[[124 156 125 113]
 [131 105 127 116]
 [129 142 124 123]] -> 124

[[128 129 116 131 131 130]
 [115 122 112 135 117 130]
 [125 128 129 109 141 106]] -> 128

[[123 123 133 114 139 128]
 [119 130 137 149 105 133]
 [136 144 122 123 117 130]] -> 123

[[132 110 141 100]
 [132 130 108 136]
 [114 141 117 129]] -> 132

[[130 125 126 123 133]
 [140 134 117 126 116]
 [120 142 136 150 107]] -> 130

[[105 144 107 109]
 [106 104 135 138]
 [127 102 140 147]] -> 105

[[127 117 117 109 126 152 147]
 [141 117 149 115 111 112 131]
 [134 117 139 116 115 116 131]] -> 127

[[113 123 134 156 137]
 [117 148 100 129 139]
 [150 126 136 129 121]] -> 113
---
[[126 150 117 120 130 124]
 [130 144 130 116 143 156]
 [131 130 133 134 140 139]]: 134

[[127 130 138 115 109]
 [113 141 141 119 133]
 [133 132 114 151 128]]: 114

[[121 137 111 124 109 103 128]
 [133 126 116 131 117 107 107]
 [127 136 146 122 138 136 140]]: 138

[[119 120 134 153]
 [140 150 124 158]
 [144 132 114 141]]: 132

[[141 141 126 117 111 119]
 [130 127 108 105 123 101]
 [142 132 137 131 130 137]]: 131

[[128 136 150 132 128 128]
 [151 133 128 128 128 135]
 [128 129 143 145 129 128]]: 145
---
[106 123 147 111 115 129] Answer: 147, 106

[[115 128 130 120 132 120]
 [124 155 127 127 119 123]
 [125 138 143 134 143 112]] Answer: 155, 112

[[111 122 136 115 117]
 [118 106 111 140 144]
 [122 142 115 126 135]] Answer: 144, 106

[151 128 129 105 111 152] Answer: 152, 105

[126 130 137 101 134] Answer: 137, 101

[130 147 106 108 132 121] Answer: 147, 106

[[129 124 141 130 124 132]
 [125 141 149 153 123 101]] Answer: 153, 101

[[156 139 130 121 125]
 [116 115 141 136 118]] Answer: 156, 115
---
[[117 121 137 122 131 130 114]
 [125 124 137 115 135 131 124]
 [148 141 107 149 115 119 152]] yields 124

[[123 131 128 130 134 155 136]
 [124 132 128 132 125 150 127]] yields 132

[[137 141 136 114 137 120 119]
 [148 131 128 112 154 119 134]
 [126 119 119 133 131 131 130]] yields 131

[[108 125 122 130 123]
 [143 104 120 140 140]
 [137 121 124 146 120]] yields 104

[[122 139 133 106 141 141 131]
 [151 125 130 125 116 118 136]] yields 125

[[118 139 141 122 120 112]
 [106 153 118 113 125 145]] yields 153

[[116 136 118 116 153 122 104]
 [113 125 122 124 150 130 123]] yields 125

[[129 119 148 124]
 [130 144 131 106]
 [138 138 122 133]] yields 144

[[123 135 145 124 147]
 [123 142 124 115 122]
 [129 102 132 129 135]] yields 142
---
[[123 111 111 106 130 119]
 [139 124 147 124 128 131]
 [130 114 122 104 100 111]] value 119

[[131 135 132 138 104 143 107]
 [134 127 135 135 114 141 113]
 [120 120 117 112 153 107 153]] value 107

[[128 128 143 115 113 124 117]
 [131 152 135 133 132 130 113]
 [131 118 128 138 136 110 146]] value 117

[[115 118 115 111 129 135]
 [148 149 149 152 118 120]
 [142 144 144 146 122 125]] value 135

[[132 137 149 108 135 133 148]
 [131 130 128 130 131 115 115]
 [131 125 132 123 136 135 157]] value 148

[[122 132 149 129]
 [121 134 145 135]
 [120 139 137 152]] value 129

[[153 136 148 137 119]
 [113 140 111 113 141]
 [100 121 137 140 112]] value 119

[[112 116 148 105 140 135 111]
 [118 122 137 122 131 130 117]
 [110 115 150 104 142 136 108]] value 111
---
[148 108 109 105 107 132] Out: 148, 105

[150 136 121 130 131 145] Out: 150, 121

[127 136 114 153 124 113] Out: 153, 113

[139 149 141 134 127 116] Out: 149, 116

[[123 127 124 149 115 123]
 [125 127 124 151 117 122]] Out: 151, 115

[104 123 117 110 114 140 144] Out: 144, 104

[154 103 134 118] Out: 154, 103

[[105 143 101 136 131 106]
 [118 139 148 108 129 126]] Out: 148, 101
---
[[135 111 112 139 150 132 133]
 [130 137 111 113 145 131 113]
 [129 126 112 133 140 118 131]] -> 131

[[148 128 148 150 150]
 [152 126 151 144 142]
 [147 128 151 149 148]] -> 144

[[109 146 144 147 149 125]
 [104 149 148 149 151 122]
 [150 106 108 107 104 135]] -> 151

[[117 130 123 101 119 135 118]
 [129 135 126 125 111 130 129]
 [127 128 127 116 144 117 131]] -> 130

[[150 133 134 106 111]
 [124 122 118  99 103]
 [152 132 138 106 112]] -> 99

[[153 153 124 144 102]
 [118 105 111 131 114]
 [122 128 120 121 130]] -> 131

[[125 140 132 115 149 118 122]
 [129 126 135 119 127 124 130]
 [128 121 128 119 127 122 129]] -> 124

[[143 118 105  99 118]
 [112 120 128 124 144]
 [110 122 139 154 132]] -> 124
---
[[125 132 128 103 133 141 126]
 [141 132 128 155 124 127 144]
 [140 132 141 156 124 128 134]] ⇒ 155, 156

[134 117 131 122 117 101 110] ⇒ 122, 134

[113 141 153 135 143] ⇒ 153, 153

[[112 123 127 135 141]
 [115 131 124 151 128]
 [115 134 135 130 123]] ⇒ 124, 151

[152 113 127 131 121 149 115] ⇒ 131, 152

[[123 136 154 136 152]
 [124 129 128 129 129]
 [126 119 108 115 102]] ⇒ 128, 154

[133 114 132 119 146 105 114] ⇒ 119, 146

[107 131 141 136 123 118 146] ⇒ 136, 146
---
Q:
[[101 121 121 124 129 132 137]
 [101 151 124 124 140 121 137]
 [101 151 124 124 129 129 137]]
A: 101

Q:
[[127 131 106 130 110 124 130]
 [138 126 124 137 118 118 120]
 [136 132 115 136 120 120 119]]
A: 136

Q:
[[114 139  98 126]
 [130 121 125 125]
 [156 114 145 135]]
A: 156

Q:
[[102 139 134 142 123 121]
 [110 144 104 139 142 134]
 [106 123 126 148 141 112]]
A: 106

Q:
[[112 136 144 105 117]
 [103 125 138 128 151]
 [105 126 107 114 136]]
A: 105

Q:
[[133 104 120 122 132 134]
 [136 117 114 122 127 132]
 [104 112 125 125 119 125]]
A: 104
---
Input:
[[144, 135, 124, 118, 127, 120, 138],
 [135, 137, 116, 124, 124, 107, 124]]
Output: 124

Input:
[[136, 149, 117, 139, 120],
 [137, 127, 136, 128, 124],
 [126, 140, 136, 138, 151]]
Output: 151

Input: [140, 155, 119, 153, 130, 140, 122]
Output: 122

Input:
[[135, 145, 117, 107, 127],
 [120, 139, 104, 124, 124],
 [139, 137, 117, 117, 127]]
Output: 127

Input: [121, 131, 142, 107, 138, 137, 106]
Output: 106

Input: [112, 102, 105, 156, 140, 123]
Output: 123
---
[[137 134 136 111 122]
 [129 125 132 116 139]
 [133 114 152 138 134]] >> 122

[[125 144 136 139 119]
 [105 144 130 117 100]] >> 119

[[141 124 127 137 139]
 [127  99 105 120 144]] >> 139

[[114 140 138 128 152]
 [112 121 112 112 123]] >> 152

[[156 134 152 139 138]
 [109 138 130 139 149]
 [154 145 131 125 128]] >> 138

[[131 112 148 138 119]
 [137 129 135 113 121]
 [152 127 135 142 122]] >> 119

[[124 114 127 133 119]
 [141 105 130 142 121]] >> 119
---
[128 109 133 126 120 132 157] ans = 157, 133

[118 106 113 131] ans = 131, 118

[128 102 134 108 133] ans = 134, 133

[[116 150 128 117 131 129]
 [102 147 134 118 136 139]] ans = 150, 147

[[101 132 128 133 130]
 [112 126 125 125 128]
 [129 127 125 120 118]] ans = 133, 132

[[124 135 112 124 120 102 128]
 [143 120 125 121 133 138 127]] ans = 143, 138
---
[121 116 152 119 136 108 141] out 116

[[ 98 149 115 107 134 125 119]
 [130 136 140 123 133 126 101]
 [139 115 137 111 114 129 145]] out 115

[[134 101 121 112 131 108]
 [128 141 120 141 130 130]] out 141

[[137 141  98 136 133 123]
 [143 139 140 119 125 148]
 [120 142 143 142 120 129]] out 142

[155 125 112 153 123] out 125

[[146 147 145 130]
 [141 145 138 131]
 [124 115 103 124]] out 115

[157 154 140 110] out 154

[[128 122 140 132 128 117 125]
 [129 127 137 115 134 130 122]
 [129 146 139 137 101 149 141]] out 146

[[143 133 138 135 134]
 [157 130 149 127 123]
 [102 129 109 132 134]] out 129

[146 119 126 107] out 119
---
[[103 125 135 127]
 [105 107 123 142]]: 135

[108 120 101 110 114 124 121]: 101

[115 137 157 116 139]: 157

[[115 142 131 112]
 [128 101 129 121]]: 131

[138 150 141  99]: 141

[[134 123 113 118 137]
 [125 117 150 140 127]
 [121 127 137 114 119]]: 113
---
array([[107, 116, 118, 138, 146, 141],
       [140, 130, 137, 131, 134, 126]]) result: 116

array([[139, 128, 143, 130, 152, 128],
       [140, 129, 144, 128, 147, 129]]) result: 128

array([[138, 112, 156, 154, 135, 103, 140],
       [115, 138, 125, 119, 125, 131, 110]]) result: 112

array([[153, 138, 115, 133],
       [152, 139, 115, 134]]) result: 138

array([[153, 125, 117, 150],
       [102, 119, 144, 138]]) result: 125

array([[111, 101,  99, 111],
       [119, 149, 130, 137]]) result: 101
